Each row has a name. Each piece below is followed by the name of the row it came from, unless a question asks for something else. Each question is about the rows just above it. Places in a row count from 1.

Columns, left to right: Z R M K A P F
biba: [162 156 161 164 155 151 146]
dofo: [162 163 168 162 154 146 146]
bemo: [161 163 161 161 161 154 154]
Right after [151] comes
[146]
Among the named rows, does one hold [154 154 161] next to each other, in this order?
no
Every place of [161] in bemo:
1 3 4 5
[162 156 161 164 155 151 146]
biba
Which column holds this, read top down? [154 161]
A
The row with [162 163 168 162 154 146 146] is
dofo

Columns, left to right: L W N Y
Bal: [101 114 127 161]
Sati: [106 165 127 121]
tufe: [114 121 128 164]
difir: [105 114 105 114]
Is [114 105] printed in one of the named rows, side by side and in this order?
yes
[161 121 164] is in which column, read top down?
Y
[106 165 127 121] is in which row?
Sati
At which places does difir hold [105]?
1 3
[114 121 128 164]
tufe
[101 114 127 161] is in which row?
Bal

Columns, left to right: E U X S V H
Tob: [106 140 176 131 132 173]
pev: [ 91 111 140 139 125 153]
Kemub: [141 105 104  92  93  84]
Every place of [106] in Tob:
1
Which column holds this, read top down? [139  92]
S
Right after [92] comes
[93]
Right after [132] comes
[173]
Right after [105] comes
[104]
What comes right after [125] in the named rows?
[153]

Columns, left to right: J D B T Q C
sodan: [136 128 114 157 123 127]
Nunus: [159 116 153 103 152 128]
Veko: [145 136 128 119 134 128]
fupo: [158 105 167 103 158 129]
Duf: [155 139 147 108 136 129]
Mozif: [144 117 153 119 145 128]
Daro: [169 119 148  92 154 129]
pemif: [129 119 153 135 139 128]
gakab: [136 148 114 129 123 127]
tagad: [158 105 167 103 154 128]
naton: [169 123 143  92 151 129]
The entry that follows [135]:
[139]
What comes right after [159] in the named rows?
[116]
Where do [136 148 114 129 123 127] appear?
gakab
[155 139 147 108 136 129]
Duf
[136 128 114 157 123 127]
sodan

Columns, left to right: riveg Gem gipe Rud kegu pona Petad
mufin: [123 110 104 152 152 152 111]
nazem: [126 149 118 100 169 136 137]
zokef: [129 136  99 130 146 165 114]
Which column holds this, read top down? [152 100]
Rud
Which column holds this, read top down? [123 126]
riveg
Places of [110] in row mufin:
2

Columns, left to right: bopi fekuf kude Veg dozas
zib: [145 145 107  92 110]
piru: [147 145 105  92 123]
Soke: [161 116 130 111 149]
Dalev: [106 133 133 146 130]
Guveg: [110 140 111 151 139]
Pof: [131 110 149  91 116]
lil: [110 110 149 151 111]
Right after [106] comes
[133]
At which places does zib hold [92]?
4
The entry that follows [105]:
[92]
The entry that follows [146]:
[130]
Where do [131 110 149  91 116] appear?
Pof

Columns, left to right: gitu vipez zega Dofa Labe lekab Kila deme
Tedip: [116 112 123 128 117  95 131 116]
mava: [146 132 129 128 148 123 126 164]
rirul: [130 116 121 128 133 110 133 128]
zos: [127 113 121 131 134 115 113 133]
Takeb: [119 120 128 130 114 134 133 115]
Borur: [122 136 133 128 124 140 119 128]
Which column holds this, read top down? [133 134]
Labe
[116 112 123 128 117  95 131 116]
Tedip
Where do [130 116 121 128 133 110 133 128] appear?
rirul
Does one of the named rows hold [133 128 124] side by side, in this order?
yes

Columns, left to right: sira notu kotak Fod fufi Sako navu koli
Vuf: [118  88 115 128 108 122 156 121]
kuv: [130 116 115 127 147 137  89 108]
takil: [123 161 148 132  99 132 111 140]
Which column holds this, read top down? [115 148]
kotak
[156  89] is in which column, read top down?
navu
Which column holds [127 132] top down?
Fod

Columns, left to right: pevil ferib daseg zavu tebik
Bovas: [172 110 162 162 162]
Rezo: [135 110 161 151 113]
kam: [132 127 173 117 139]
seb: [125 105 114 152  93]
Which column holds this, read top down? [162 113 139]
tebik
What comes right after [173] in the named rows?
[117]
Every place of [113] in Rezo:
5
Places of [162] in row Bovas:
3 4 5

Columns, left to right: zekas peza zin mamov dodal sisut rupa nom Pina Gib
Mib: [160 152 128 146 139 109 128 148 129 113]
dab: [137 144 128 136 130 119 134 134 122 138]
Gil: [128 134 143 124 121 126 121 148 125 137]
mak: [142 142 112 145 132 139 138 118 122 121]
tivam: [141 137 129 132 139 132 130 135 124 124]
diz: [141 137 129 132 139 132 130 135 124 119]
led: [119 140 123 135 135 119 119 127 112 119]
Bavep: [118 132 135 126 133 130 122 142 127 127]
Dero: [127 120 133 118 109 119 123 129 161 143]
Misu: [130 135 120 137 100 109 140 113 137 163]
Places of [119] in row led:
1 6 7 10
[127 120 133 118 109 119 123 129 161 143]
Dero
Does one of the named rows hold [126 121] side by side, in this order?
yes
Right after [125] comes
[137]
The row with [142 142 112 145 132 139 138 118 122 121] is
mak

Columns, left to right: vulil Kelit mafem bib zopi lepe
zovu: [141 127 112 119 149 151]
dige: [104 131 138 123 167 153]
vur: [136 121 114 121 139 109]
tosu: [140 128 119 120 145 152]
Tekuz: [135 137 126 126 154 107]
[136 121 114 121 139 109] is in which row?
vur
What comes right after [131] in the named rows?
[138]
At which places does vur hold [136]?
1
Which column holds this, read top down? [112 138 114 119]
mafem
The entry that follows [167]:
[153]

Columns, left to right: murem merul filum Bukef Pumub Lin faf Bena Bamef
Lupu: [136 109 150 128 143 154 130 125 128]
bop: [ 88 129 121 152 140 124 114 128 107]
zuka: [136 109 150 128 143 154 120 103 132]
Rop: [151 128 135 151 120 119 119 100 163]
lokuv: [125 110 128 123 150 141 114 109 130]
The entry that follows [129]:
[121]
Which column holds this, read top down? [128 103]
Bena
[143 140] is in which column, read top down?
Pumub

